These are the activations of a small neural network, seen along a few directions. Each row is one input.
In each table, some parts of the input vary, and every possible input appears once, in random order.
A made-up example of a description, with smaller parts first: one of 8 places around a ring, together with either a single point or one of 11 places along a line or (one of 3 separate values, together with one of 4 places along a line).
Shared parts are said once, and a part with two or three values counts as separate values.
In the rows, zero is written as 128.

Other details of the inputs shift rows strongly along two fixed directions, in all tables alike. That doesn't count.
To show where, the next rows are all for the same input, with only those details redrawn:
[166 175 109 135 140 136 125 108 111 108 182 140 116 114 136 159 142]
[130 101  58 133  72 157 121 126  77 144 104 128 125  95 203 118  96]
[ 56  67  73 143  61  82 153 162 127 130 137  85 173 175 185  89 132]

Table:
row 1: [ 93 113 172 145 135  41 154 154 159 100 194  90 137 185 103 134 160]
row 2: [153 169 135 142 149 133 111 104 106 129 182 151 140  99 115 162 126]
row 3: [160 150 139 154 143 152  99 109 114 120 178 144 138 118 111 179 126]
row 4: [ 84 151 123 120 149  85 162 157 187 104 158 100 156 204  79 102 192]
row 5: [158 156 165 142 144 120 107 110 114 126 165 143  98 105 115 163 113]
row 6: [ 44  33 128 159  52  93 122 154 128 148 119  85 181 177 161  98  93]
row 7: [151 191 138 145 139 130  96 104 119 119 183 142 131 112 125 149 113]
row 8: [154 164 139 128 164 178 102 115 143 127 120 151 129 123  69 152 143]
row 9: [133  60  66 147  69 175 114 125  72 151  90 126 136 101 192 142  99]
row 10: [170 132 166 137 150 139 116 105 108 103 165 127  96 116 118 174 122]
row 11: [172 168 116 118 146 127 129 111 108  98 172 140 101 117 143 157 146]
row 12: [223 131 187 132 195 135 194 114 179 130 136 186 125 101 171 132  92]
row 13: [155 157 152 159 141 147  91 103 114 124 174 142 141 121 108 178 117]
row 14: [127  74 108 122  85 144 123 120  63 151  85 122 105  75 191 113  75]
row 15: [156 174 159 131 145 123 106  99 118 111 177 134  96 108 128 142 108]
row 16: [ 65 157 167 123 143  74 133 144 201 110 152 103 155 191  68  86 158]
row 17: [ 46  70 116 141  87 124 120 159 158 150  72  98 185 180 114  85 123]
row 18: [176 148 118 129 145 123 127 120 103 114 159 147 104 110 131 175 153]
row 19: [114 107 121 103 112 174 107 115 101 167  35 141 103  73 142  90  87]
row 20: [163 159 116 137 148 133 131 102  99 121 177 147 128 102 124 170 148]
row 21: [162 179 137  88 169 148 132 117 136 105 113 133  80 115 101 130 145]
row 22: [143  93  77 119 105 208 116 128  98 156  44 139 120 103 140 126 121]
row 23: [228 151 175 131 188 141 183 116 185 111 143 181 110 110 181 122  85]
row 24: [ 91 129 165 134 135  46 154 144 163  86 204  82 135 188 117 113 153]
row 25: [171 147 130 104 169 173 128 121 129 113 106 145 103 131  89 158 170]
row 26: [ 62  43 117 108  95 115 154 167 149 130  61  80 145 180 130  90 143]
row 27: [ 41  71 117 145  53  74 125 155 134 142 130  86 171 168 175  71  91]
row 28: [ 85 128 140 101 164  74 172 156 173 109 145 104 154 197  75 110 207]
row 29: [ 65  74  84 127  91 107 154 177 151 152  77 101 162 174 125  86 160]
row 30: [144 154 173 120 166 166 106 105 147 120 107 142 100 119  73 145 131]
row 31: [ 71 149 156 141 146  75 131 158 194 127 144 110 174 193  55 111 170]
row 32: [119  58 117 141  72 164  97 118  77 155  83 122 117  97 185 126  60]
row 33: [171 156 112 147 139 132 124 116 107 124 170 147 118 107 124 177 150]
row 34: [120 114 114 120  96 176  94 129 110 173  34 148 112  80 134 102  85]
row 35: [172 166 134 115 148 121 129 107 109  98 170 127  89 111 138 154 128]
row 36: [142 189 147 120 169 154 102 105 135 140 120 153 133 104  73 132 136]
row 37: [122 117  87 111 110 186 104 124  97 172  49 150 133  77 137  99  98]
row 38: [123  88  77 148  69 153 100 138  76 168  91 140 140  85 185 128  79]
row 39: [101  95 162 139 136  61 155 142 157  87 195  81 148 201 104 152 168]
row 40: [118  87 110 146  65 145  96 129  80 170  87 137 126  86 179 121  63]
row 41: [125  98 115  93 114 174 123 123  92 156  31 132  92  70 150  94  98]
row 42: [146 169 165 116 163 147 109 117 145 133 103 149  91 104  79 135 132]
row 43: [224 126 182 142 184 132 187 131 188 130 129 186 118 110 171 138  93]
row 44: [158 162 159 108 166 146 123 125 137 121 100 140  80 101  86 138 144]
row 45: [119 109  74 137  72 156 100 128  83 152 107 133 138  91 196 109  74]
row 46: [ 72 159 138 125 147  84 139 155 196 110 160 105 169 195  71  92 171]
row 47: [ 72 130 179 151 129  49 138 132 158 119 206 104 175 179  93 123 143]
row 48: [158 172 119 108 171 161 134 114 125 134 121 150 118 110  84 141 165]
row 49: [143 186 158 107 164 149 108 106 148 117 116 142  88 108  92 116 126]
row 50: [151 159 170 133 153 121 113  94 107 124 173 142 107  99 114 153 113]
row 51: [ 73 138 160 158 132  54 136 136 155 120 207 105 191 181  97 130 151]
row 52: [175 147 138 126 146 118 127 116 104 113 157 134  91 106 126 172 134]
row 53: [144 163 169 127 159 168  98 105 148 127 113 147 118 121  66 145 129]
row 54: [227 112 191 144 188 153 184 119 190 118 135 180 124 123 168 151  92]
row 55: [117 137  89 117  97 180  91 124 111 160  49 141 126  91 148  87  83]
row 56: [166 161 141  98 167 145 131 127 132 123 100 139  83 108  89 147 153]
row 57: [138 180 165 113 166 149 105 101 139 138 116 153 118  99  72 126 130]
row 58: [ 76 143 144 135 148  79 139 164 194 125 150 112 172 192  57 111 180]
row 59: [140 115  69  88 107 181 127 136  95 142  41 139  95 100 167  98 117]
row 60: [139  51  72 130  74 167 118 128  68 141  78 126 121 103 200 140 102]
row 61: [ 80 126 161  98 164  67 170 151 177 106 142  91 143 187  72 107 190]
row 62: [ 91 140 122 146 128  61 157 145 161  94 214  96 165 194 120 129 177]
row 63: [155 179 153  98 167 148 124 114 140 105 113 133  77 106  98 120 137]
row 64: [ 45  61 104 163  55  75 126 169 127 157 120  94 191 168 164  98 105]
row 65: [168 151 123 119 154 125 135 106  96 111 167 147 113 105 131 167 151]
row 66: [157 146 168 111 168 167 120 114 139 109 104 133  88 116  80 148 143]
row 67: [169 150 143 116 156 119 135 102  97 111 165 134 100 100 126 164 133]
row 68: [170 162 120 101 166 152 131 132 127 126 102 151  95 117  94 148 171]
Question: Changing only one part turns row 23 into row 43. The same change can be made to row 16. Which row results?
Answer: row 34
Question: Changing only one part turns row 5 into row 15. The same change can be made to row 31. Which row results?
Answer: row 55
Question: What is each input in this table made of?
Answer: one of 4 places along a line, together with either a single point or (one of 2 separate values, together with one of 8 places around a ring)
Question: Change only the choice among 2 separate values in row 64. List by row number the other rows that result.
Answer: row 31
Question: A walk changes only the place on the line of 4. It starts at row 3 and steps to row 38. List the rest of the walk in order.
Answer: row 2, row 45

Table:
row 69: [203 218 116 123 172 190  87  87  92 131 150 179 102  70  87 184 142]
row 70: [126 168 100 133 132 140 113 126 129 130 150 138 151 137 110 133 148]
row 71: [195 241 161 121 227 125 139 110 169  86 214 156 112 144  30 188 212]
row 72: [157 123  52 115 101 197 120 129  93 155  55 152 117  84 175 113 108]
row 73: [153  91 130 107 109 168 119 116  86 151  55 138  82  66 177 112  65]
row 74: [ 17  82 116 133  89  57 135 167 153 118 144  64 181 215  98  97 175]
row 75: [112 149 221 133 193  48 168 139 209  76 217 100 144 211  53 142 184]
row 76: [ 64  48  69 111  64 131 134 164 106 144  49  87 134 146 162  86 129]
row 77: [171 107  80 112 114 192 141 125 112 154  49 162 111  82 192 107  93]
row 78: [153 101 117 147  96 174 103 117  96 171  77 161 128  70 182 124  54]
row 79: [ 89  41  83 119  81 126 170 167 137 158  48 117 154 143 189  75 115]
row 80: [ 25  81 127 161  88  52 144 167 172 137 160  85 210 205 117  89 146]
row 81: [162 244 210 133 208 101  98  84 146  84 240 136 101 130  22 189 174]
row 82: [ 61  71 143 144 114  55 184 175 207 124 142  95 197 212 147  74 135]
row 83: [ 68  38  86 154  69   4 200 173 123  85 232  55 174 219 212 128 168]
row 84: [153  95 106  93 112 174 128 121  85 145  42 137  71  71 171 110  96]
row 85: [126 142 159 157 137 106 130 131 169 127 167 140 162 150 127 125 112]
row 86: [139 125 162 136 157 105 158 136 170 124 145 136 148 147 122 126 131]
row 87: [205 223 136 144 168 191  83  80 109 131 167 184 111  67 105 174 110]
row 88: [ 11  90 121 124  89  45 136 166 148 118 144  61 172 207  99  88 173]
row 89: [178 228 238 136 214  94 111  90 161  86 235 144  94 132  39 186 152]
row 90: [159  88 102 100 111 187 128 122  90 144  42 141  81  80 171 119  99]
row 91: [127 107 103 133  82 182  78 106  66 157  79 134 109  71 156 130  75]
row 92: [144  92 131 136  91 175  91 111  82 158  73 142 102  74 172 128  54]
row 93: [203 209 132  94 181 180 101  91  91 108 126 155  52  67  85 175 152]
Question: What is each input in this table made of?
Answer: either a single point or (one of 4 places along a line, together with one of 6 places around a ring)
Question: Change only the place on the ring of 6 in row 81. List by row number the other rows that result.
Answer: row 73, row 84, row 88, row 89, row 93

Table:
row 94: [206 176 147 131 169 196 113 101 125 144 124 175 117  83 108 159 111]
row 95: [ 82  77 116 122  88 103 155 147 142 155  77 120 136 133 182  64  96]
row 96: [140 133  86 136  78 208  71 106  69 172  56 148 109  59 168 115  57]
row 97: [134 145 155 116 163 101 171 137 177 111 158 127 130 163 108 111 151]
row 98: [210 181 123 108 178 183 136  98 116 113 116 171  80  88 130 148 129]
row 99: [166  80  80 108  90 202 104 115  68 154  32 142  84  69 170 144  96]
row 100: [ 91  71  95 127  88 131 159 160 150 155  76 119 167 137 171  72 101]
row 101: [218 184 105 150 148 150 111  85  94 117 206 170 111  71 169 185 104]
row 102: [ 93  51 116 112  96 122 162 160 135 144  70 101 135 140 174  84 104]
row 103: [125 160 119 125 147 108 150 142 171 106 155 129 151 164  98 135 177]
row 104: [132 114 177 129 161 105 154 133 169 112 151 113 130 162  86 140 148]
row 105: [179 213 108 110 161 180  91  83  91 126 138 164 100  61 106 153 129]
row 106: [110 137 181 139 149  98 114 135 160 117 161 129 148 160  81 133 134]
row 107: [116 160 163 140 157  91 149 130 184 122 159 137 153 144 106 113 141]
row 108: [ 64  81 111 116  73 111 121 150 115 138  85  84 121 133 167  77 102]
row 109: [101  71 124 138 119 133 135 147 146 132 102 119 156 161 130 117 140]
row 110: [128 155 126 110 150 101 163 140 162 100 155 126 125 172 105 127 179]
row 111: [ 71  52 134 144  81 122 130 147 133 163  75 122 158 135 157  90  94]
row 112: [ 54  73 112 143  62 130 103 145 116 149  89  99 146 140 145  90  96]
row 113: [137 129  67 120  85 207  78 100  48 174  55 150 120  56 162 126  77]
row 114: [126 121 147 169 127  86 135 126 126 102 233 123 155 160 136 178 137]
row 115: [203 188 117 125 159 194 100 100 112 135 120 174 109  92 106 181 141]
row 116: [149 140 104 116 115 197  75  91  58 149  91 153 101  60 125 151 103]
row 117: [227 182 119 139 146 142 122  83  83 109 203 165  89  75 176 176 113]
row 118: [ 88  58  87 106  81 122 152 162 119 134  66  98 131 149 171  99 134]
row 119: [109 133 137 139 146 108 123 141 143 119 163 119 140 160  72 151 180]
row 120: [130 151 131 132 164 112 158 140 178 105 152 131 156 164 104 125 164]
row 121: [199 127 115 140 111 149 121 101  54 117 155 144  93  65 206 168  91]
row 122: [201 153 158 127 169 196 109  99 120 135 123 173 102  81 102 166 115]
row 123: [100 154 149 104 148  89 131 126 129 101 166  98 124 152  90 128 171]
row 124: [195 195 153 132 161 177  84  98 111 142 126 177 112  78 106 157  92]
row 125: [ 76  73 121 149  81 120 132 149 138 171  75 124 172 138 162  82  90]
row 126: [117 146 178 114 159  79 135 139 160 105 156 113 122 154 103 124 137]
row 127: [118 144 137 115 154  91 147 148 138 105 158 104 117 156  91 138 183]
row 128: [ 90 109  92 142 103 120 126 154 126 151 113 113 162 152 120 119 147]
row 129: [131 141 130 169 130  85 135 124 134 116 236 124 170 166 143 172 131]
row 130: [146 131  65  92  93 191  96 102  47 158  57 147  85  50 183 102  86]
row 131: [130 141 144 143 162 120 141 137 172 118 151 129 165 175  93 137 164]
row 132: [116 166 155 132 153  89 131 138 176 114 163 131 154 150 100 112 134]
row 133: [ 80  80  67 115  79 113 150 165 111 148  81 106 131 141 167  79 133]
row 134: [ 78  54 131 127  80 104 123 151 122 147  72 101 137 139 153  94  84]
row 135: [120 128 143 132 146 116 129 137 160 111 154 126 144 172  82 155 181]
row 136: [ 61 100  87 136  68 121 116 148 132 146  90 102 152 129 164  67  97]
row 137: [138 116 160 164 125  72 148 123 117  91 223 106 139 156 138 176 140]
row 138: [120 161 162 116 156  80 140 136 168 110 162 127 127 158 108 107 136]
row 139: [194 160 176 127 167 167 111  86 111 133 115 165  75  67 110 168 101]
row 140: [185 211 132 110 156 172  93  88 103 121 137 158  63  68 122 135 111]
row 141: [117 139 184 123 163  82 153 131 169 113 153 119 121 148 108 124 144]
row 142: [ 60  63 101 115  70 113 120 138  93 142  82  84 139 136 141 100 118]
row 143: [113 165 113 132 149 100 143 146 156 114 164 122 147 152  89 130 178]
row 144: [ 92  51  99 114 100 125 159 158 127 132  63 100 136 149 177  90 120]
row 145: [100 145 170 133 135  95 117 123 149 105 165  96 116 156  78 136 143]
row 146: [131 114 159 130 165 108 149 130 163 101 145 112 130 171  89 147 165]
row 147: [117 128 143 129 147  94 135 139 138 110 156 103 121 159  73 152 179]
Question: What is each input in this table made of?
Answer: one of 6 places around a ring, together with either a single point or one of 8 places around a ring
Question: Changing only the place on the ring of 6 turns row 114 into row 121. The same change can be made to row 116. Which row results?
Answer: row 123
Question: Changing only the place on the ring of 6 turns row 111 into row 95. The same change can be made to row 109. Which row results?
Answer: row 98
Question: A walk changes only the place on the ring of 8. It starts at row 125 and steps to row 124. List the rest of the walk in order.
Answer: row 96, row 113, row 128, row 115, row 131, row 94
Question: Change only the place on the ring of 6 in row 97. List by row number the other rows that result.
Answer: row 94, row 100, row 102, row 104, row 122
